Each row below holds a small network's activations on one input, seen along a few directions.
Each table varies a few parts of the input and shows all the possible inputs, shuffled.
Descriptions start from the smaller parts, as in this example, which fits no table here: one of 5 places around a ring, together with either a single point or one of 9 places along a line or (one of 3 separate values, together with one of 6 places along a line).
Shared parts are said once, and a part with two or three values counts as separate values.

Other details of the inputs shift rows strongly along two fixed directions, in all tables alike. That doesn't count.

Table:
r1: [-35 -65 -19  12 -17  20 -48 -80  14 -58  49  24  27  42]
r2: [-35 -16  24  -7  -5  -7 -11   3  48 -17   5 -46  -9 -64]
r3: [ 19  46  -6  -2   4 -20  36  35 -25  64 -25  -6 -23   3]
r4: [-11  32 -28  25  13  -8  26  43 -28  49   4  -4 -59 -24]
r5: [ 14 -32 -13 -36 -12   6 -58 -67   8 -35  -8   0  46  46]
r6: [  5  52  12  11  10 -23  44  27 -12  72 -17  12 -26   3]
r7: [ -1 -31  -7 -40 -19 -11 -41 -80   4 -44   5  21  49  30]
r8: [ 21  53  16  21  13 -20  29  35 -16  67 -37  10 -21   2]
r9: [ 23 -33  -3 -27  -9   2 -50 -74  12 -46   0  18  48  25]
r10: [-35 -59 -33   0 -30  21 -40 -74   8 -69  42  29  29  26]
r11: [ 17  35 -31  12  -3   5 -17 -40 -61  25 -16  78   6  65]
r12: [-16  42  15  48 -11  21  38  54 -21  50 -12  12 -41 -15]
r13: [ 14  36  19  24  35   2  39  56 -21  32 -20   7 -11  10]
r14: [ 23 -15  24 -24 -11 -24  10  -2  56 -19  -9 -38   9 -48]
r15: [  1  33 -23  15  10   5 -19 -44 -52  34 -14  81   2  85]
r16: [ 20  17 -37  10  18  29 -29   8 -54  -3   2  64   4  85]
r17: [ -2 -34 -17 -45 -14   2 -44 -75  11 -29  11   3  41  45]
r18: [  4 -10  43 -25 -10 -31   2  -5  51   3 -10 -51  26 -33]
r19: [ 20  33 -25  32  19  23 -30 -41 -38  22 -20  85  -5  86]
r20: [-16 -10  28 -18 -21  -5  -6   5  26 -30   2 -46   0 -71]
r21: [  4 -11  26 -42 -19 -37  20 -11  39  -5   1 -43  21 -46]
r22: [ 29 -14  20 -28  -6 -12  -2   6  53 -10 -15 -62  13 -33]
r23: [-25  34  -1  48  -4  16  41  51 -11  52  -7  16 -45 -22]
r24: [ 14 -22  35 -26   7 -11  20  24  28 -39  -2 -46  32 -40]
r25: [-16 -38  11   4 -26 -15  26   6  35 -25  37 -45   0 -58]
r26: [ 17 -23  26 -34  10  -3   8  35  34 -30   2 -62  26 -29]
r27: [ 14  15 -24  14  21  25  -7 -14 -70 -11 -10  77   7  76]
r28: [-22 -45 -16 -28 -16  39 -83 -75  -5 -61  16  12  25  32]
r29: [ 32  49  16  25  20 -13  27  33  -9  62 -30  10 -23  -1]
r30: [ 10 -41  -4 -30  12  28 -41 -37  -1 -60   7  -2  48  49]
r31: [ 16  31 -19  25  16  14 -33 -39 -48  26 -19  79   3  82]
r32: [ -9  34 -27  14  11   6  -9 -51 -46  40   0  84  -2  89]
r33: [ 26  31 -28  15   5   8 -22 -36 -57  16 -18  77   4  62]
r34: [ -4  38 -17  35   9 -21  36  35 -36  39  14   5 -53 -35]
r35: [ 23  25  10   5  25   4  39  66 -32  28 -24  -7 -27  13]
r36: [-22 -38  10 -16 -25  14   8  18  43 -12  12 -50  -1 -55]
r37: [ 33 -16  22 -31  -4 -16  -4   4  46  -3 -13 -65  19 -33]
r38: [ 14 -21  28 -27  -4 -21   8  38  38 -42  10 -40  28 -40]
r39: [ -2  26 -21  26  15 -12  26  39 -31  50  13 -10 -56 -24]
r40: [ -3  12 -17  36  -2   1  45  47 -21  49  19  -6 -46 -17]
r41: [ 37  52   2  20   6 -12  36  34 -16  45 -30  18 -26 -12]
r42: [-34 -23  14   0  -1 -24  -3   0  47 -19  21 -52 -14 -57]
r43: [  8  20 -20  25  34  29 -21 -10 -52  -1  -3  77  12  85]
r44: [-33 -65 -37 -10 -20  38 -51 -67   9 -53  32  18  28  32]
r45: [ 35  44  -1   7   9 -11  22  39 -19  55 -30  -9 -21   1]
r46: [-46 -60 -24   9 -18  33 -54 -79  19 -60  33  30  32  37]
r47: [-15  58  13  40   8   7  19  46 -29  52 -19  10 -52 -23]
r48: [ 25  50   8  31  20 -10  33  35   3  58 -29  19 -41   3]
r49: [ 20 -12  30 -33 -16 -34   6  -4  37 -10 -17 -45  27 -48]
r50: [-36 -37  15  11 -18 -10  18   8  54 -18  26 -46  -4 -48]
r51: [ -3  31   2  26 -15  28  34  58 -29  48 -10   0 -41 -15]
r52: [  6 -38  -4 -25  -1   9 -42 -33   1 -70  19  23  53  33]
r53: [-21   8 -65  22  13  34 -42 -40 -60   8  10  68 -23  57]
r54: [-25 -15  12 -18 -15  -9  -2   3  33 -28   7 -42  -5 -77]
r55: [ 17 -23  24 -32   4  -8   2  41  36 -29   5 -58  25 -26]
r56: [ 10 -30  39 -29   3 -16  21  25  23 -42  -6 -41  19 -34]
r57: [  7  20 -22  27  27  23 -26  -3 -52   0   0  80  10  88]
r58: [ 15 -12  22 -38 -16 -24   0   1  40   2 -11 -66  23 -31]
r59: [-12  17 -24  34  -4   6  45  50 -18  48  10   0 -49 -17]
r60: [ -1 -15  16 -47 -13 -29  18  -7  45   7   4 -61  17 -29]
r61: [  8  52  -2   2  -1 -29  56  23 -24  63 -12  16 -23  -9]
r62: [  6 -21  37 -17   9 -19   2  39  49 -31   7 -43  25 -25]
r63: [-17 -23  31  -8 -40  10  14  14  32 -30   9 -42   9 -60]
r64: [ 18 -36 -19 -28  -6  16 -54 -66  27 -42   1   7  27  45]
r65: [ 15 -20  32 -28   5 -13  17  28  31 -40   5 -44  32 -44]
r66: [-21 -25   7 -26  -8   0 -11  10  36 -14   6 -55 -10 -64]
r67: [-23  18 -62  32   6  16 -30 -45 -65  -5  19  82 -26  51]
r68: [ 14 -29  31 -35  10  -4  13  30  30 -29  -7 -65  20 -21]
r69: [-24  45 -11  45  19  -5  26  39 -19  50  -6   9 -54 -28]
r70: [-34 -54 -20   0  -1   6 -71 -91   7 -61  45  18  19  34]
r71: [ 11  31  23  23  33  -4  43  62 -27  33 -26  11 -27  14]
r72: [-17  29 -19  42 -10   6  51  46 -23  38   3  15 -39 -32]
r73: [-36 -55 -24  -9 -34  38 -49 -73   7 -70  28  35  35  20]
r74: [  2 -27  47 -20  16 -13  14  24  40 -28  -7 -52  24 -24]
r75: [-15  46 -23  33   8  -7  33  38 -32  38  -3  12 -49 -40]
Description of these inputs: one of 3 separate values, together with either one of 6 places along a line or one of 9 places along a line or (one of 2 separate values, together with one of 5 places along a line).
Q: The inputs of r52 and r55 match in every part but the choice among 3 separate values. If r27 is changed in the same way as r52 into r55, which row does it become?
A: r68
Q: The inputs of r9 and r29 match in every part but the choice among 3 separate values. If r72 is changed in the same way as r9 into r29, which row does it become?
A: r46
Q: A walk changes only the place on the line of 6. It starts at r62 and steps to r57. List the rest of the walk in order.
A: r43, r13, r74, r71
Q: Change only the choice among 3 separate values in r11. List by row number the other rows that result.
A: r18, r58
Q: Change only the place on the line of 9 in r45. List by row number the other rows that result.
A: r3, r5, r17, r22, r37, r58, r60, r64
Q: Change only the choice among 2 separate values in r10. List by row number the other rows that result.
A: r67

Table:
r76: [-19 -46   5 -27 -19  -4 -27 -40  45 -31  17 -40  20 -23]
r77: [-14 -56   7 -29  -8   4 -30 -22  39 -66  27 -38  34 -19]
r78: [ 25  32  -3  -2  14 -11  17  30 -21  33 -15   3 -11   6]
r79: [-10  15 -18  31  12  20  -2  -6 -43   4   2  65  -7  51]
r80: [  5  -9  -7 -13   3  15 -46 -52 -14 -26  -4  33  33  59]
r81: [ -7  -7  10  12  -3   6   3  12  11 -10   4   2   2  -4]
r82: [-15 -12  13 -10 -11 -10  -3  -8  33  -5   4 -32  -2 -38]
r83: [ -8  28  13  19  -3 -22  43  30   6  40  -5 -10 -29 -37]
r84: [ -3  26 -18  15   1  -9  17  20 -17  35   0   1 -33 -16]
r85: [ 20  20 -34  12  15  24 -29 -36 -53  13 -11  73   2  92]
r86: [ 22  10  11 -24  -1 -15  24  33   6  11 -13 -33   0 -28]
r87: [ -2  33  10  21  -4 -15  39  37   9  45  -8 -11 -32 -41]
r88: [ 21  34  33   8  11 -28  51  49   4  42 -21 -19  -8 -26]
r89: [ 17   0   5  -5   4   0 -17 -24   2  -8 -12  17  20  27]
r90: [  6  20  -1  14   4   1  42  60 -18  22   0 -18 -29 -34]
r91: [-14 -46  -2 -33 -25  -7 -22 -37  32 -42  18 -43  21 -36]
r92: [-16 -52   7 -20  -5  13 -29 -26  34 -56  17 -28  29  -4]
r93: [-10  12 -33  31  14  37 -30 -22 -55  -3   2  77  -9  72]
Q: The inputs of r93 and r79 match in every part but one. If r82 is changed in the same way as r93 into r79, which row does it become?
A: r83
Q: Describe the family of inputs behind these rows.
A: one of 3 separate values, together with one of 6 places along a line
Q: Change only the place on the line of 6 in r89. List by row number the other rows that result.
A: r78, r80, r85, r86, r88
Q: Change only the choice among 3 separate values in r91. List by row number the other rows that result.
A: r86, r90

Table:
r94: [  1 -24  51 -41 -14 -39  27 -10  54  -4  -8 -53  43 -49]
r95: [-17 -25   5 -13 -41 -20  25   5  51  -6  23 -39  12 -66]
r96: [ 20  28 -31  14  -2  15  37  78 -29  34   1   1 -27 -17]
r97: [-15   7 -29  37   2  53 -36 -40 -35  17  -6  63 -26  57]
r98: [-32 -46  18  17  19  13 -75 -61  40 -51  23   4  31  23]
r99: [ -9  21   2  42 -23   0  60  36 -19  45  -6  22 -33 -24]
r100: [ 19 -54  10 -57  10  16 -46 -43   5 -63  -4  -7  71  44]
r101: [ -3  25  16  35  20  13  33  87 -30   8 -13   2 -27   3]
r102: [  2  25  24  54  50   0  28  82 -19  17   2   7 -18   0]
r103: [-26 -37  41   0 -25  -7  33   0  57 -21  15 -41   9 -60]
r104: [  3 -29  40 -39 -16 -48  34  -7  65   1   8 -63  29 -31]
r105: [  2 -45  -2 -48  -7  -2 -64 -82  41 -23   2 -23  37  51]
r106: [ -9  20 -67   8  -2  10 -54 -50 -61  18   1  53 -35  38]
r107: [ 19  32   0  20  12 -44  67  26   6  75   3  -6 -19  17]
r108: [-46 -49  16   4 -23   6 -34 -59  24 -68  23  23  38  26]
r109: [ 61  54  35   4  25 -14  36  64 -27  14 -42   8  -8 -14]
r110: [  0 -55 -37 -48  11   3 -53 -46 -12 -79  37  -3  23  13]
r111: [-16 -20  28 -28 -29   8  -8  13  52  -3  12 -78  -7 -67]
r112: [-14  39   5  25 -22   2  55  41 -26  48  13  14 -32 -21]
r113: [ 33   3  66 -37 -10 -37 -16 -11  73 -25 -34 -72  20 -77]
r114: [-41 -23  44   7   0 -17  26   7  72 -28  14 -30   8 -51]
r115: [ -9  42 -22  19 -10 -37  49  29 -38  50   7  10 -46 -40]
r116: [-19  38  17  41   6   6  15  49  -5  42 -23  -6 -47 -15]
r117: [  4 -25  18 -40 -28 -15 -37 -80  30 -55  -6  28  76  18]
r118: [ 21  -1  52 -51 -17 -31 -14  -3  74  -9 -38 -74  36 -69]
r119: [  0  48 -30  19  -2  -2  24  30 -29  61 -18 -29 -55 -49]
r120: [ 18  15 -43  11  19   3 -33 -51 -19  49  -3  38 -10 103]
r121: [-30   9  -4  65  26   7 -16 -33 -32   1  23  90   5  64]
r122: [ 20  48  18  -5  14 -12  20  30  -6  76 -45 -19 -20 -12]
r123: [ -8 -67   0 -16  -3  46 -40 -33  12 -81  21   2  38  29]
r124: [ 30 -38  14 -58  -3  10 -52 -39  13 -78 -15   7  80  33]
r125: [ -8  45 -25  28 -11 -16  61  26 -38  49   1   0 -35 -42]
r126: [-16   7 -23  35  39  46 -21   4 -38 -26   3  75  -5  76]
r127: [  3 -30  24 -34 -16  16  14  52  23 -39  23 -68  14 -46]
r128: [ -7  18 -66   4  16   7 -49 -53 -58  16   9  57 -40  38]
r129: [ -9   2 -40  34 -14  48 -36 -38 -42  18 -10  63 -24  53]
r130: [-16 -45 -35 -23 -34  25 -70 -67  30 -34  18  -3  22   7]
r131: [  9 -11 -40  25  -1  53 -15   1 -63 -17   0  66  -2  66]
r132: [ 27  43   2  19  -1  -7 -13 -56 -43  -4 -20  98  17  55]
r133: [ 44  23  -7   3  34 -20  53  66 -10  53  -6 -26 -17  30]
r134: [ 39  27   5  -9  26 -13  48  71 -21  45 -18 -21 -15  22]
r135: [  7 -26  -5 -34  -6  -3  19  34  14 -38  12 -84  11 -68]
r136: [-31  21 -23  42  27  42 -41 -33 -17   7  -6  72 -24  63]
r137: [  6 -29  -2 -44  -5 -25   7  36  15 -38  17 -74   1 -68]
r138: [ -6  39 -22  15   8 -40  51  26 -34  48  13  14 -51 -41]
Q: Describe the family of inputs behind these rows.
A: one of 3 separate values, together with either one of 5 places along a line or one of 10 places along a line
Q: The inputs of r130 and r96 match in every part but the choice among 3 separate values. If r120 is changed in the same way as r130 into r96, which row does it become?
A: r133
Q: Change only the choice among 3 separate values in r123. List by row number the other rows that result.
A: r97, r103
